Each row below holds a small network's activations on one record, seen along a few directions.
Each row is followed by the record's values for the fields FUSIP, NUD, PITU, SIKE, NER.
Not every record has every field; a missing one is written none.
Other fields move the rows too, some of them a lot.
Strong random noise was added to every row along 2 fixed directions; ignore it. To show where, here is one row again and again, with new noise each time:
[-141 -252  338 -157  244  122 -472   28 -107  -16  342  238   94   38
   39  153  392  123]
[-178 -365  102  812  544  315 -575  280  161 -101  -74    8  413 -446
 -445   31  529   97]
[ 122  -44 -139 -224  149  195 -343 -128  -59  -83   60  183   98  192
  197  209   81  168]
[ 290   29 -658  414  293  386 -321  -63  167 -193 -444  -20  328  -38
  -32  163  -51  182]

[-326 -252  594   42  -14 -148   82  130 -116   34  548  221 -276 -180
 -188 -133  308  -26] | FUSIP is bis, NUD is futo, PITU is tagar, SIKE is pev, NER is rokid
[  76 -211 -123  193  138   39 -183  143 -131 -265   91   71   59 -102
  -36  -86  132  248] | FUSIP is bis, NUD is vosap, PITU is tagar, SIKE is pedap, NER is zega
[-126 -148  197   76  271   54 -587  154   87   49  110  -10  354 -181
 -187  141  462  -97] | FUSIP is tav, NUD is vosap, PITU is tagar, SIKE is zoka, NER is zega
[  95  276 -165  102 -226 -217  570 -191   62   46 -205  -84 -210  -20
  -62  -88 -419 -266] | FUSIP is fuda, NUD is zagev, PITU is tagar, SIKE is pev, NER is rokid
[  42  243  398 -634  -22 -301   26 -220 -323  -19  315   39    9  409
  281  108  -47 -250] | FUSIP is fuda, NUD is futo, PITU is divev, SIKE is zoka, NER is none
[-240 -276  151  247 -113  209  -33  108  266  223  130  -39 -237 -191
  -82   24  109   82] | FUSIP is tav, NUD is zagev, PITU is divev, SIKE is pev, NER is rokid
[-407 -265  729 -159   72  -92 -225  152 -242   21  680  339 -198 -150
  -64  -16  473   98] | FUSIP is bis, NUD is futo, PITU is tagar, SIKE is pev, NER is rokid
[  92  458 -515  282   36  162  321 -120  326  178 -730 -350  304 -142
 -263   16 -295 -373] | FUSIP is fuda, NUD is futo, PITU is lupu, SIKE is pev, NER is ravav
[ 138  -79 -551  581  -15  397    5   99  423   83 -446 -122   13 -313
 -198  111 -147  129] | FUSIP is tav, NUD is zagev, PITU is tagar, SIKE is pev, NER is rokid
[  46  325 -150 -300   57   91 -126 -182  128  229 -124  -96  196  294
  126  231  -77 -214] | FUSIP is fuda, NUD is futo, PITU is divev, SIKE is zoka, NER is none
[-285 -195  647 -645 -301 -177  291   43 -105  267  489   37 -470  170
  249   78   93  -92] | FUSIP is tav, NUD is futo, PITU is lupu, SIKE is zoka, NER is ravav
[ 660  364 -848   25  -57  -60   89 -338 -156 -518 -426  -52  176  248
  135  -95 -472   11] | FUSIP is bis, NUD is vosap, PITU is tagar, SIKE is pev, NER is zega
[ 213   43 -288  236  202  206 -337   44  174 -135 -273 -156  270  -85
  -86   66   26   39] | FUSIP is tav, NUD is vosap, PITU is divev, SIKE is zoka, NER is zega
[ -45 -103   13    5 -110   80  131  167  123   70   71   79 -123  139
   92   44  -71  159] | FUSIP is none, NUD is futo, PITU is divev, SIKE is zoka, NER is none
[ -99 -213  105  315  175  -13 -255  116 -206 -177  332   94   60  -69
   12  -56  202  282] | FUSIP is bis, NUD is futo, PITU is divev, SIKE is pedap, NER is none
[ 131 -317 -184  401  151  213 -297  156  -56 -181   95  143  126 -201
   19  -23  214  494] | FUSIP is bis, NUD is vosap, PITU is tagar, SIKE is pedap, NER is zega
[  96  420 -252 -219 -194 -211  379 -294   32   58 -389 -150 -151   65
  -20   -5 -515 -384] | FUSIP is tav, NUD is zagev, PITU is tagar, SIKE is pev, NER is rokid
[ 357   71 -201 -434  -74 -187 -109 -264 -396 -387  172  200  -44  313
  356  -40 -197  165] | FUSIP is bis, NUD is vosap, PITU is tagar, SIKE is pedap, NER is zega
[  76   34   11 -269 -132  -87 -225 -108 -142 -182   55    9   33  108
   93  -18  -51   38] | FUSIP is tav, NUD is vosap, PITU is divev, SIKE is pev, NER is zega
[  36  213  259 -320  131 -238  -68 -136 -111   63  -42 -142  253  113
 -150   44  112 -316] | FUSIP is fuda, NUD is vosap, PITU is lupu, SIKE is zoka, NER is zega
[-265  -14  672 -132  114 -157  -54   95  -73  175  314   27   38   50
  -85    9  240 -208] | FUSIP is fuda, NUD is futo, PITU is divev, SIKE is zoka, NER is none
[   2 -252  366 -212  322   41 -573   52 -190 -217  367  235  258   63
   25   50  390  136] | FUSIP is bis, NUD is vosap, PITU is tagar, SIKE is zoka, NER is zega
[-161 -142  489   81   58 -312   31  223 -238 -112  397   64 -227 -164
  -30  -76  171  -69] | FUSIP is tav, NUD is futo, PITU is tagar, SIKE is pedap, NER is none
[ 166  121 -131 -326 -192 -164  229 -192 -146 -170   18   43 -150  177
  399   18 -247  180] | FUSIP is fuda, NUD is vosap, PITU is divev, SIKE is pedap, NER is zega
[-504 -399  726   18  220   11 -411  284 -101   70  673  264    2 -109
  -60   20  612  142] | FUSIP is bis, NUD is futo, PITU is divev, SIKE is pedap, NER is none
[ 220  208 -292 -173  -26  -86 -122 -145 -140 -134 -342 -125  260  202
   42  140 -290 -205] | FUSIP is tav, NUD is zagev, PITU is tagar, SIKE is zoka, NER is none
[ -45  130   42  245  311 -217 -147   41  -48 -110 -136 -200  240 -122
 -264   -4  -25 -313] | FUSIP is tav, NUD is futo, PITU is tagar, SIKE is pedap, NER is none
[-205  -95  368  407  120   63   97  166  203  149 -233 -139  142 -335
 -355  -81  219 -317] | FUSIP is fuda, NUD is zagev, PITU is lupu, SIKE is zoka, NER is ravav
[ -50   63   85 -518 -138   51   56  -94 -149  174   65  132 -235  254
  231   34   -6   51] | FUSIP is bis, NUD is zagev, PITU is lupu, SIKE is pedap, NER is ravav
[  73   -3  -86 -125   49  150 -191  -71  128  196  -89  -37   85   80
   19  251  -65 -152] | FUSIP is tav, NUD is zagev, PITU is tagar, SIKE is zoka, NER is none
[ 367  145 -510   59   54  133 -184  -63  -76 -300 -238  -19  235  201
  110   31  -69  187] | FUSIP is bis, NUD is vosap, PITU is divev, SIKE is zoka, NER is zega
[  54  -49  -94 -258  -26  251 -313 -135  -29   15  139  193  -65  200
  168   36   63  153] | FUSIP is bis, NUD is zagev, PITU is divev, SIKE is pev, NER is rokid
[-199    3   44 -102    9  189 -112  125  357  332  -73  -75   16 -171
 -133  147  274  -15] | FUSIP is tav, NUD is vosap, PITU is lupu, SIKE is pev, NER is zega
[-125 -237   19  265  162  461 -547  210   89  148   -8   98  277   12
  -73  138  397  246] | FUSIP is bis, NUD is zagev, PITU is divev, SIKE is zoka, NER is none
[ 157  208 -302  355    8   50   85   17  178   20 -420 -226  185  -62
 -200  102 -283 -267] | FUSIP is tav, NUD is zagev, PITU is tagar, SIKE is zoka, NER is none
[ -50 -135  121 -432  -32 -107  -41  -16 -202   65  462  140 -136  176
  232  -24  183  169] | FUSIP is bis, NUD is vosap, PITU is lupu, SIKE is pedap, NER is zega
[  40 -212 -244  517  109   80   61  217  145  -29 -172   -7   89 -207
  -76  -91 -113   70] | FUSIP is none, NUD is zagev, PITU is tagar, SIKE is zoka, NER is none
[-309  194  458 -668  -34 -125  127 -216   56  456  188  -74    3  159
  -13  149  114 -461] | FUSIP is fuda, NUD is futo, PITU is lupu, SIKE is pev, NER is ravav
[ -34 -153 -138  308  154  247  -81  109  151   95 -254 -103  177 -165
 -351   -5  104  -82] | FUSIP is bis, NUD is zagev, PITU is lupu, SIKE is zoka, NER is ravav
[ 242  109 -446   80 -100   78   77 -134   61 -175 -343  -93  -20  154
  189  108 -392  -67] | FUSIP is tav, NUD is zagev, PITU is divev, SIKE is zoka, NER is none
[-372 -238  395 -255  115  360 -194  105  167  469  176   59  -59   13
  -47  182  464   30] | FUSIP is bis, NUD is futo, PITU is lupu, SIKE is zoka, NER is ravav
[ -96 -365   23  261   69  189 -197  150  -69 -145  328  124 -122 -133
   51   12  239  278] | FUSIP is bis, NUD is futo, PITU is divev, SIKE is pedap, NER is none

Here are new rows. What are their fields?
[-285 -493  573  818  359   91 -454  405  168 -129  274   50  277 -532
 -372 -161  639  191] | FUSIP is fuda, NUD is vosap, PITU is divev, SIKE is zoka, NER is zega
[ 380  215 -627 -569 -176  220    1 -202  -29   31  -22   99  -79  398
  462  140 -180  246] | FUSIP is bis, NUD is vosap, PITU is lupu, SIKE is pedap, NER is zega
[ 322  339 -231 -604 -184  -22 -104 -179 -115  -10 -148   66   42  419
  382  248 -306 -119] | FUSIP is tav, NUD is zagev, PITU is tagar, SIKE is zoka, NER is none
[-387 -260  653 -158  -74 -245    5  236 -144   97  370   34 -210 -213
  -98 -100  295   43] | FUSIP is tav, NUD is vosap, PITU is lupu, SIKE is pedap, NER is zega
[  -8  -31  202 -289 -159   62  -61 -150   19   95  303  224 -198  153
  283   55   17  132] | FUSIP is fuda, NUD is zagev, PITU is divev, SIKE is pev, NER is rokid
[-138 -114   57  598  138 -150  182  246  146 -149 -159 -285   88 -446
 -360 -192   77 -177] | FUSIP is tav, NUD is vosap, PITU is lupu, SIKE is pedap, NER is zega
[ 236  222 -322  372   30   53   92  -86  156   15 -364  -83  129 -103
 -157  -77 -232  -99] | FUSIP is fuda, NUD is zagev, PITU is tagar, SIKE is pev, NER is rokid
[  16   91   -6  489  250 -149   11  179    1 -173 -126 -159  360 -327
 -248 -142   87 -113] | FUSIP is fuda, NUD is vosap, PITU is tagar, SIKE is pedap, NER is zega
[-362 -203  424  385   68  -49  -13  227  175  194  199  -54 -114 -360
 -408   -6  245 -129] | FUSIP is tav, NUD is futo, PITU is tagar, SIKE is pev, NER is rokid
[ -28   42  622 -486  156 -354 -216  -77 -314  -54  449   81  173  116
  -21  100  285 -213] | FUSIP is fuda, NUD is vosap, PITU is tagar, SIKE is zoka, NER is zega
[ 133 -207 -224   36 -195   34  297  107  113 -107   23  131 -237    3
  190   12 -175  386] | FUSIP is none, NUD is vosap, PITU is tagar, SIKE is zoka, NER is zega
[-160   97  728 -666 -157 -374   25 -172 -272   75  356  245 -187  197
  106  -49  100 -331] | FUSIP is fuda, NUD is zagev, PITU is tagar, SIKE is pev, NER is rokid
[-321 -135  439  265  179   29 -101  180   78  380   94 -190   22 -247
 -264  -48  413 -173] | FUSIP is fuda, NUD is zagev, PITU is lupu, SIKE is pedap, NER is ravav
[  83  299  108 -906 -315 -303  446 -393 -229  274  103    2 -289  474
  439   72 -364 -245] | FUSIP is fuda, NUD is zagev, PITU is lupu, SIKE is pedap, NER is ravav
[  55 -156 -114   50   51  150 -170  119    2 -135   83  191   -8 -114
  -68   60  193  279] | FUSIP is bis, NUD is vosap, PITU is tagar, SIKE is pev, NER is zega
[ 701  352 -889 -166 -175  -19   50 -220  -78 -374 -353  -57    5  294
  424   39 -617  198] | FUSIP is tav, NUD is vosap, PITU is tagar, SIKE is pedap, NER is zega
[ 110   30 -569  277  -92  465  182   58  315  200 -371  -90  -82  -48
 -140   39 -171  126] | FUSIP is bis, NUD is zagev, PITU is lupu, SIKE is pev, NER is ravav
[  11   79  148  331  321 -193 -151   26  -99 -171 -129  -83  371 -123
 -205    0  108 -245] | FUSIP is fuda, NUD is futo, PITU is tagar, SIKE is zoka, NER is none
[ 164   81 -412  306  -55  -10  233  137  175  -60 -262 -178  -22 -192
  -37  -72 -150    3] | FUSIP is tav, NUD is vosap, PITU is lupu, SIKE is pedap, NER is zega
[ 114  359 -353 -405 -349  -70  310 -288  -34   -2 -121  -80 -246  301
  215  130 -489  -54] | FUSIP is tav, NUD is futo, PITU is divev, SIKE is pev, NER is rokid
[-265   -3   12  287  124  103   20   47  147   14 -101  -13   58 -164
 -243  -94  140 -141] | FUSIP is bis, NUD is futo, PITU is divev, SIKE is pev, NER is rokid
